These are the activations of a small network on made-up records, seen along a few directions, one row for each record.
Each row is followed by the record's values for the fields GOSAR, GIDO, VIGUR, TINAD, KEPI, MUMIG.
Not every record has every field; a missing one is left out.
Other fields move the rows too, some of them a lot.
In the rows, zero is written as 500.
Random noise pushes rows far along 10 fixed directions. That doesn't count. These rows show it; they differ only by the noise:
338 474 544 274 475 527 454 628 525 340 552 509 708 598 541 546 667 517 384 341 687 633 364 365 745 491 533 502
570 467 598 394 635 712 551 678 659 489 552 325 551 688 550 444 588 539 328 312 571 571 437 439 705 313 541 480
533 517 578 534 442 607 419 497 485 488 418 437 553 566 587 433 532 452 499 442 367 412 613 569 539 497 420 568
335 504 544 565 527 591 493 443 494 566 449 423 467 482 517 654 645 614 524 544 473 486 467 471 504 634 528 521
359 506 589 651 442 573 370 310 369 660 364 460 467 458 630 609 636 547 613 512 285 369 618 523 384 754 502 582
313 530 460 400 529 483 543 677 641 266 543 513 539 584 577 580 500 462 546 555 782 689 519 477 671 532 340 491
459 392 580 433 469 407 448 512 475 510 597 459 349 445 497 610 432 366 498 613 516 634 489 494 447 562 313 306
462 408 672 487 442 600 306 604 540 440 476 451 472 567 557 543 498 467 430 603 488 573 519 568 494 547 388 533
424 516 567 677 485 497 446 514 564 469 526 494 452 535 445 565 468 617 503 560 485 462 252 440 451 412 650 501
322 454 559 429 483 625 411 576 514 449 356 441 535 458 632 604 588 481 577 609 568 495 600 550 563 685 458 631
367 459 528 374 780 734 660 679 716 673 387 211 528 512 679 547 653 585 446 375 620 512 554 477 672 551 633 617
537 365 577 341 658 540 543 527 474 652 601 395 394 532 729 541 506 360 605 260 600 527 420 241 564 447 711 314

536 500 517 381 610 731 657 594 557 528 444 343 581 505 364 542 690 624 311 454 513 466 575 583 660 492 442 544 -> GOSAR=tel GIDO=vis VIGUR=fubil TINAD=varom MUMIG=suda
629 446 484 433 581 627 503 572 478 540 369 381 490 463 612 419 456 377 627 473 414 356 580 502 545 410 706 626 -> GOSAR=zato GIDO=tuzu VIGUR=nokuv TINAD=varom MUMIG=miv
672 416 505 422 329 588 465 430 288 383 488 590 411 393 450 504 455 327 727 640 441 360 536 464 510 423 516 419 -> GOSAR=zato GIDO=tuzu VIGUR=nokuv TINAD=varom MUMIG=suda
640 448 452 398 517 828 549 630 557 339 314 462 473 389 492 465 483 444 682 699 658 315 561 566 641 398 690 674 -> KEPI=vizud MUMIG=lof
577 302 577 284 378 476 462 486 315 624 527 433 341 280 353 591 472 379 436 665 450 448 472 545 422 607 416 318 -> GOSAR=zato GIDO=tuzu VIGUR=nokuv TINAD=gipu MUMIG=suda
656 515 622 593 304 515 232 303 246 403 497 671 603 658 597 430 573 466 550 289 300 331 483 434 433 463 602 493 -> GOSAR=tel GIDO=vis VIGUR=fubil TINAD=gipu MUMIG=miv
504 492 508 441 464 608 422 582 475 389 366 459 485 393 404 559 479 437 482 742 488 502 539 650 515 540 384 618 -> KEPI=gurov MUMIG=puvab
474 545 465 508 406 574 471 519 432 164 654 679 449 655 438 651 541 560 564 580 688 583 340 373 593 425 458 399 -> GOSAR=zato GIDO=tuzu VIGUR=nokuv TINAD=gipu MUMIG=miv
496 592 378 388 629 180 715 495 596 656 626 451 628 537 589 348 473 383 322 147 488 681 622 483 561 502 345 373 -> KEPI=gurov MUMIG=lof
257 597 459 450 574 312 591 612 707 595 470 367 701 493 450 510 534 626 179 399 500 636 547 675 537 629 285 572 -> GOSAR=folu GIDO=tuzu VIGUR=difem TINAD=gipu MUMIG=puvab
545 566 653 670 506 611 289 430 469 557 538 513 482 783 625 550 541 616 390 335 383 568 653 533 385 609 373 536 -> GOSAR=folu GIDO=tuzu VIGUR=difem TINAD=gipu MUMIG=puvab
305 594 438 543 556 552 521 472 442 417 448 482 484 453 568 706 616 546 650 642 515 508 494 493 562 601 524 584 -> GOSAR=zato GIDO=tuzu VIGUR=nokuv TINAD=nipiv MUMIG=miv
455 445 572 506 511 740 505 295 306 704 383 428 455 417 487 645 809 684 525 411 375 323 476 407 498 623 699 489 -> GOSAR=tel GIDO=vis VIGUR=fubil TINAD=gipu MUMIG=lof
351 603 396 584 446 584 561 314 410 484 396 617 569 473 611 497 660 567 787 459 541 362 649 435 547 656 572 586 -> KEPI=vizud MUMIG=puvab
736 283 634 269 550 694 517 539 466 651 547 364 353 448 458 502 487 368 446 513 483 543 456 431 498 371 584 314 -> KEPI=gurov MUMIG=puvab
527 563 412 617 552 412 619 344 479 602 617 585 449 549 471 485 495 549 618 379 524 456 423 334 483 489 658 388 -> KEPI=vizud MUMIG=suda
392 554 394 558 511 212 591 639 735 433 480 512 560 403 502 380 281 443 457 617 562 531 458 641 410 460 408 587 -> KEPI=gurov MUMIG=miv
611 484 606 511 613 643 521 466 550 645 610 404 440 703 570 448 591 505 375 329 405 633 566 449 535 386 417 383 -> KEPI=gurov MUMIG=puvab
710 429 566 445 448 454 477 589 542 498 579 359 480 492 243 381 433 459 191 575 287 560 441 662 477 305 305 411 -> GOSAR=zato GIDO=tuzu VIGUR=nokuv TINAD=varom MUMIG=miv
628 473 595 529 591 517 426 722 659 607 463 378 612 553 550 324 333 524 279 374 457 386 443 625 437 340 626 680 -> GOSAR=zato GIDO=vis VIGUR=num TINAD=gipu MUMIG=suda
603 594 429 567 585 673 639 591 634 339 516 470 387 590 356 541 451 582 541 653 631 588 477 528 566 352 434 487 -> KEPI=gurov MUMIG=puvab
610 379 624 362 484 698 406 553 479 488 477 431 564 499 465 448 561 516 376 522 448 483 423 490 576 395 629 537 -> KEPI=vizud MUMIG=miv
458 449 598 618 469 545 469 363 419 730 478 434 470 435 423 568 596 678 401 478 354 372 428 533 362 617 557 519 -> GOSAR=folu GIDO=vis VIGUR=sut TINAD=gipu MUMIG=suda
550 527 416 527 414 530 501 301 269 504 525 586 489 420 358 622 599 565 546 511 416 364 426 398 440 545 584 407 -> GOSAR=zato GIDO=vis VIGUR=num TINAD=gipu MUMIG=miv
530 449 579 490 395 515 316 500 439 457 464 503 565 415 298 486 500 532 308 610 322 488 326 574 467 430 557 583 -> KEPI=vizud MUMIG=miv
454 643 488 581 404 415 460 389 405 412 583 542 668 650 447 451 600 570 336 299 281 522 427 502 575 382 422 506 -> GOSAR=zato GIDO=tuzu VIGUR=nokuv TINAD=gipu MUMIG=miv
462 422 513 401 564 580 456 659 568 423 451 412 502 534 596 550 456 459 477 556 615 557 498 540 585 492 509 588 -> GOSAR=folu GIDO=vis VIGUR=sut TINAD=gipu MUMIG=miv
438 410 497 333 477 491 482 416 425 723 369 453 659 297 504 427 613 473 476 384 375 378 489 479 517 631 720 575 -> KEPI=vizud MUMIG=puvab
397 454 486 373 467 448 504 471 445 558 506 549 547 448 482 604 603 527 479 491 656 597 679 553 480 782 310 462 -> GOSAR=zato GIDO=vis VIGUR=num TINAD=gipu MUMIG=lof
477 439 534 421 493 405 373 473 437 522 539 512 479 458 487 546 485 397 386 555 417 644 608 578 425 663 301 491 -> KEPI=vizud MUMIG=miv
578 387 513 336 525 555 509 502 436 436 608 496 486 467 349 577 569 525 441 520 599 553 251 346 590 397 685 381 -> KEPI=vizud MUMIG=miv
602 612 486 617 629 596 670 363 487 691 542 403 457 627 570 433 606 558 476 286 354 469 679 499 491 498 397 464 -> KEPI=gurov MUMIG=suda
566 620 400 672 578 501 580 313 418 591 589 567 424 637 593 554 520 521 664 337 461 489 657 406 437 551 449 401 -> GOSAR=zato GIDO=vis VIGUR=num TINAD=gipu MUMIG=puvab
388 354 513 204 526 560 605 530 385 520 464 367 363 279 567 710 541 331 589 648 653 520 661 558 566 728 265 367 -> GOSAR=tel GIDO=tuzu VIGUR=raza TINAD=gipu MUMIG=suda
400 572 408 629 606 638 479 441 458 444 319 534 390 497 701 648 527 479 796 634 557 425 712 526 430 741 528 705 -> KEPI=gurov MUMIG=miv
588 485 575 656 515 663 435 397 454 526 495 403 375 607 503 543 540 575 494 555 303 492 531 496 455 423 473 487 -> GOSAR=folu GIDO=vis VIGUR=sut TINAD=varom MUMIG=miv
705 461 574 481 282 632 354 454 312 285 536 670 495 649 587 413 456 370 673 440 586 370 575 439 558 391 461 453 -> GOSAR=folu GIDO=vis VIGUR=sut TINAD=gipu MUMIG=lof
590 640 342 513 506 576 596 536 543 309 477 513 503 586 490 469 481 455 538 536 585 527 795 649 585 493 187 530 -> GOSAR=zato GIDO=vis VIGUR=num TINAD=gipu MUMIG=lof

Which values does each new row have?
348 491 600 637 479 562 425 435 526 678 455 487 502 537 555 543 651 696 469 480 398 454 497 552 389 658 560 571 -> GOSAR=zato GIDO=tuzu VIGUR=nokuv TINAD=gipu MUMIG=puvab
539 404 569 349 382 413 366 538 411 366 576 562 558 515 447 493 474 407 411 517 534 581 342 433 505 439 520 442 -> KEPI=gurov MUMIG=miv
561 499 496 399 597 590 533 521 468 513 547 480 474 630 682 572 495 430 578 306 633 531 614 399 573 553 498 409 -> GOSAR=folu GIDO=tuzu VIGUR=difem TINAD=gipu MUMIG=puvab
608 468 520 523 347 399 482 375 441 581 503 551 485 345 240 403 442 485 411 653 291 459 546 650 389 513 333 436 -> KEPI=vizud MUMIG=suda
636 382 620 374 422 641 382 496 324 493 466 538 475 511 589 488 547 382 588 432 556 391 608 426 533 518 563 450 -> GOSAR=tel GIDO=vis VIGUR=fubil TINAD=varom MUMIG=lof
557 520 443 572 413 568 543 548 539 420 391 496 486 387 404 421 455 539 596 667 469 370 484 587 496 402 565 577 -> GOSAR=zato GIDO=tuzu VIGUR=nokuv TINAD=varom MUMIG=lof
646 432 574 509 463 712 426 325 251 633 444 444 445 457 568 573 585 484 610 377 325 243 403 378 490 454 745 472 -> GOSAR=folu GIDO=vis VIGUR=sut TINAD=gipu MUMIG=puvab
544 419 585 425 307 668 356 433 251 295 509 632 441 475 353 687 582 466 576 741 580 489 476 493 484 614 425 472 -> KEPI=gurov MUMIG=suda
776 408 403 217 539 587 588 613 401 406 512 467 488 407 516 431 368 242 576 419 629 371 521 433 614 308 601 398 -> GOSAR=zato GIDO=vis VIGUR=num TINAD=gipu MUMIG=miv
286 611 385 648 506 189 546 404 620 601 542 603 582 474 487 439 443 566 509 434 470 604 498 513 395 640 478 519 -> KEPI=vizud MUMIG=puvab
600 378 621 440 498 429 478 505 456 663 635 454 383 496 378 520 445 483 325 480 485 555 317 410 391 467 576 334 -> KEPI=gurov MUMIG=suda
731 527 423 450 448 598 566 506 391 343 501 574 582 508 446 429 436 410 657 420 534 297 428 369 625 232 704 490 -> GOSAR=zato GIDO=vis VIGUR=num TINAD=varom MUMIG=suda
633 554 443 504 548 462 555 669 614 230 651 601 430 640 467 479 326 465 542 519 757 659 305 361 589 241 583 398 -> KEPI=gurov MUMIG=lof
515 576 398 578 294 434 480 275 232 426 419 633 502 321 433 567 486 410 752 660 354 300 632 533 415 599 395 489 -> GOSAR=zato GIDO=vis VIGUR=num TINAD=varom MUMIG=suda
505 464 544 453 521 452 418 571 573 614 380 452 574 502 739 337 375 302 528 398 419 508 728 611 422 567 444 633 -> KEPI=gurov MUMIG=puvab
210 414 570 350 366 300 426 430 478 607 573 570 584 436 429 607 714 586 360 533 524 722 535 495 475 803 273 420 -> GOSAR=zato GIDO=tuzu VIGUR=nokuv TINAD=varom MUMIG=suda
544 421 526 458 649 580 587 655 661 491 555 388 321 536 603 520 376 416 507 630 633 642 582 537 472 460 378 425 -> KEPI=gurov MUMIG=miv
512 400 569 444 628 693 551 652 631 493 597 422 304 579 506 597 551 536 511 624 680 682 525 467 542 468 434 387 -> GOSAR=zato GIDO=tuzu VIGUR=nokuv TINAD=varom MUMIG=puvab
597 523 388 596 637 479 695 356 529 712 530 438 308 401 362 534 459 528 563 560 386 516 548 496 419 538 502 362 -> KEPI=vizud MUMIG=puvab
